These are the activations of a small neural network, seen along a few directions. Each row is one input.
Each table varies a few parts of the input and shows all the possible inputs, shuffled.
Descriptions start from the smaller parts, as in this example, which fits no table here: one of 4 places along a line, together with either a single point or one of 9 places around a ring or (one of 2 separate values, together with one of 5 places around a ring).
Shared parts are said once, and a part with two or three values counts as separate values.
In the rows, zero is written as 128.

Other details of the inputs shift rows strongly along two fixed directions, in all tables alike. That doesn't count.

A family of inputs:
r1: [147 137 144 171 139 120 148 179 134 173  72]
r2: [130 107 144 205 145 104 142 120 157 126 145]
r3: [121 120 138 114 129 130 122  57 104  89 195]
r4: [134 144 107  85 114 160 123 162 117 158  80]
r5: [121 124 137 110 129 135 125  90 102 131 165]
r6: [143 142 141 167 141 127 159 179 141 159  69]
r7: [129 149 104  83 116 166 135 163 125 144  77]
r8: [124 109 148 204 135  86 150 123 166 131 142]
r9: [137 118 173 205 155  96 153 121 126 154 140]
r10: [105 114 134 109 123 100 119  78 124  87 203]
r11: [129 129 136 110 133 147 128 121 126 128 129]
r12: [132 147 107  83 119 166 131 163 129 144  80]
r13: [140 147  96  91 111 163 125 157 129 133  75]
r14: [140 111 156 215 142 114 154 102 150 134 133]
r15: [114 117 153 108 138 132 126  60 105  98 203]
r16: [132 102 151 220 144  97 129 122 153 142 143]
r17: [123 108 149 206 135  85 151 123 167 132 143]
r18: [145 109 164 211 149 115 139 104 156 133 132]
r19: [116 124 162 104 147 115 126  73  91  90 202]
r20: [138 119 177 203 158 102 157 124 139 138 138]
r21: [128 137  86  93 109 145 109 174 126 140  85]
r22: [137 118 172 206 155  95 154 121 126 155 139]
r23: [129 138  91  89 120 149 109 174 140 126  81]
r24: [138 108 176 206 158 117 146 109 156 144 139]
r25: [153 127 126 182 124 133 139 158 148 169  68]
r26: [137 121 175 204 158 101 159 123 137 139 140]
r27: [125 141  90  86 100 128 112 176 135 143  87]
r28: [101 121 109  53 121 132  99  69  92  66 210]
r29: [113 122 125 111 115 105 107 109 123 114 167]
r30: [127 105 147 208 133  79 143 122 159 147 144]
r31: [110 127 156 106 143 113 135  70  86  91 202]
r32: [125 142  94  82 107 133 117 177 147 129  84]
r33: [125 107 151 207 135  85 150 124 169 131 144]
r34: [136 155 119  80 130 149 127 176 117 137  78]
r35: [137 117 177 205 154  97 149 123 127 152 140]
r36: [130 103 147 219 146 100 148 121 160 129 142]
r37: [111 135  92  51  98 124 103 129 110 113 142]
r38: [129 126 129 114 125 139 122  90 116 104 154]
r39: [129 136  84  92 109 143 112 172 125 141  84]
r40: [125 142  96  82 110 133 112 177 148 129  84]
r41: [ 97 123 105  54 119 131 105  66  87  66 210]
r42: [119 149 124  51 123 141 106 123  77 115 145]
r43: [106 127 135  41 130 148 104  55  84  81 210]
r44: [133 103 150 216 149 101 140 123 163 129 141]
r45: [100 120 110  53 116 128  87  68  80  78 213]
r46: [112 120 118 108 114 103 117 106 121 117 168]
r47: [144 109 155 216 139 109 144 101 141 150 136]
r48: [134 147 111  86 115 163 115 164 119 156  81]
r49: [128 138  81  93 109 143 114 171 125 143  85]
r50: [112 122 123 106 119 109 119 109 133 101 165]
r51: [133 132 119 119 120 144 130 115 123 118 123]
r52: [113 126 119  55 113 140  96  51  71  86 204]
r53: [123 117 142 116 132 129 117  55 107  87 196]
r54: [134 145 108  85 114 161 121 163 117 158  81]
r55: [134 157 112  70 124 152 129 176 112 134  79]
r56: [118 127 137 108 131 140 134  92 112 114 162]
r57: [136 120 175 202 158 102 159 123 138 138 140]
r58: [118 125 107 120 124 130 126 130 129 112 131]
r59: [141 146  98  90 112 163 121 157 130 132  74]
r60: [143 146 101  89 115 163 116 157 132 132  73]
r61: [130 139  90  89 118 150 111 174 139 126  82]
r62: [134 146 110  82 120 166 128 163 130 143  79]
r63: [139 120 177 197 162 104 149 130 141 139 130]
r64: [140 149  96  82 105 163 106 156 115 142  77]
r65: [126 142  94  82 108 133 114 176 148 129  84]
r66: [128 138  81  93 110 143 114 171 124 143  84]
r67: [115 117 154 108 140 132 123  60 106  98 204]
r68: [135 128 120 172 122 110 144 181 177 153  77]
r69: [135 154 118  84 122 145 120 176 104 150  80]
r70: [121 116 136 119 127 122 117  51  93 104 198]
r71: [110 130 116  55 116 144 111  51  80  73 199]
r72: [145 109 163 214 147 115 144 105 156 134 132]
r73: [137 155 117  81 127 149 130 176 116 136  79]
r74: [136 129 119 173 122 110 144 181 177 153  77]
r75: [126 140 104  57 106 155  97 105  90 112 139]
r76: [134 146 111  85 115 162 117 163 118 157  81]
r77: [126 143  92  83 106 133 118 177 147 129  86]
r78: [107 110 129 116 134 115 117  70 113  81 208]
r79: [113 118 151 109 138 131 129  59 104  98 205]
r80: [129 107 151 205 132  84 133 130 161 147 138]
r81: [144 131 138 175 136 142 156 168 159 167  70]
r82: [136 109 167 212 149 110 152 106 141 162 142]
r83: [133 156 114  82 124 148 137 175 112 137  79]
r84: [140 123 119 181 134 126 138 178 169 148  75]
r85: [141 121 121 182 136 125 136 178 170 148  74]
Each input here is: one of 5 places along a line, together with either one of 6 places along a line or one of 11 places along a line.
Changing only the place on the line of 5 turns r44 into r67. The same change can be made to r45. Which row results? -> r76
Changing only the place on the line of 5 turns r15 into r20. The same change can be made to r54. Which row results? -> r35
Changing only the place on the line of 5 turns r48 into r42. The same change can be made to r62. Which row results? -> r55
Change only the place on the line of 11 in r28. List by row number the other rows that result. -> r2, r23, r36, r41, r44, r58, r61, r78, r84, r85
Change only the place on the line of 11 in r74. List by row number the other rows that result. -> r8, r10, r17, r32, r33, r40, r50, r65, r68, r77
Change only the place on the line of 6 in r30. List by row number the other rows that result. -> r27, r29, r37, r46, r80
Change only the place on the line of 5 in r30. List by row number the other rows that result. -> r22, r66, r70, r82
Change only the place on the line of 6 in r64. List by row number the other rows that result. -> r25, r47, r52, r70, r75

A family of inputs:
r86: [126 150 119  76 120 141 125 155 104 145 101]
r87: [111 122 136 117 129  97 121  95 117  98 195]
r88: [117 108 137 148 130 109 117  74 129 101 192]
r89: [133 150 128 101 130 136 133 156 113 139 107]
r90: [132 144 126  92 137 136 131 155 110 130 107]
r91: [116 111 132 116 121 117 117  77 126  88 190]
r92: [126 117 143 131 131 128 125  64  90 115 187]
r93: [142 108 141 223 133 109 138 147 174 154 105]
r94: [134 147 118  93 125 159 138 142 123 127  97]
r95: [128 134  82  91 100 142 111 146 120 132 103]
r96: [131 143 118  94 130 165 132 147 123 130 101]
r97: [145 120 147 199 141 130 143 139 141 168  93]
r98: [126 114 159 145 139 127 124  69 106 113 188]
r99: [137 139 118  91 128 157 131 141 123 131  96]
r100: [120 142  97  75 109 125 115 161 123 129 111]
r101: [130 120 144 198 141  93 147 165 163 136 105]
r102: [141 125 172 215 157 105 161 159 149 152  98]
r103: [129 130  93 101 109 140 110 148 133 129 105]
r104: [128 134 100 109 115 136 115 142 142 127 104]
r105: [116 141  98  75 107 124 114 160 122 132 109]
r106: [142 127 161 192 147 108 153 151 141 166 106]
r107: [124 136  98 100 110 141 116 148 139 121  98]
r108: [147 123 159 209 146 127 152 139 155 156  92]
r109: [124 141  93  84 110 146 125 150 140 114 101]
r110: [125 120 156 135 144 125 125  61 108 108 187]
r111: [122 140  97  75 120 126 117 166 125 117 109]
r112: [141 106 143 217 141 106 151 146 184 146 100]
r113: [124 123 148 121 137 134 121  71 102 108 183]
r114: [106 108 147 139 129  89 123  88 121 112 196]
r115: [137 145 115  77 116 163 124 143 116 127  99]
r116: [125 118 145 118 136 133 118  69  96 109 185]
r117: [120 135  96  90 117 150 121 151 141 117 110]
r118: [113 122 158 112 136 114 127  85  94 119 188]
r119: [135 111 125 197 128 114 132 143 159 155 102]
Changing only one part turns r116 into r103. The same change can be made to r94. Which row results? -> r109
What is each input in this table made of? -> one of 2 separate values, together with either one of 6 places along a line or one of 11 places along a line
Change only the choice among 2 separate values in r90. List by row number the other rows that result. -> r111
Start at r102 and move only the place on the line of 6, one step at a time. The first step leads to r90. Which rows follow, in order? -> r89, r106, r86, r118

A family of inputs:
r120: [142 123 148 163 144 127 144 127 138 134 117]
r121: [114 108 143 156 133  93 125  97 124 112 178]
r122: [113 109 150 149 130  93 120  82 120 101 199]
r123: [111 145  84  14 100 145  92 131  97 101 143]
r124: [129 125 140 132 139 120 135 107 105 128 157]
r125: [142 135 109 145 116 136 140 184 166 150  64]
r126: [148 144 122 130 127 148 144 168 141 152  71]
r127: [150 145 120 127 126 145 136 193 140 171  53]
r128: [125 119 138 168 133 102 132 128 153 139 127]
r129: [140 128 155 179 138 118 142 147 135 154 107]
r130: [114 109 146 151 140 104 126  75 128  89 195]
r131: [142 125 150 181 153 131 144 141 143 142 108]
r132: [110 144  79  14 109 157  95 128  99  85 141]
r133: [131 134 138 125 135 132 131 132 124 145 114]
r134: [133 135 102 128 114 141 135 193 163 158  55]
r135: [121 109 120 141 116 126 110  85 124 117 164]
r136: [135 118 139 159 130 136 125  92 116 138 142]
r137: [117 112 137 158 136  92 132  94 124 114 183]
r138: [140 140 100 131 118 136 134 188 160 144  51]
r139: [127 128 153 147 138 129 138 101 127 126 152]
r140: [118 154  97   8 114 171 104 119  80  91 136]
r141: [113 113 147 155 131 109 130  87 139 108 182]
r142: [135 125 151 178 140 117 144 145 131 154 106]
r143: [119 144 105  34 113 165 116 128  96 117 125]
What is each input in this table made of? -> one of 2 separate values, together with either a single point or one of 11 places along a line
Change only the place on the line of 11 in r126. List by row number the other rows that result. -> r120, r124, r127, r129, r131, r133, r139, r140, r142, r143
Change only the choice among 2 separate values in r122. List by row number the other rows that result. -> r129
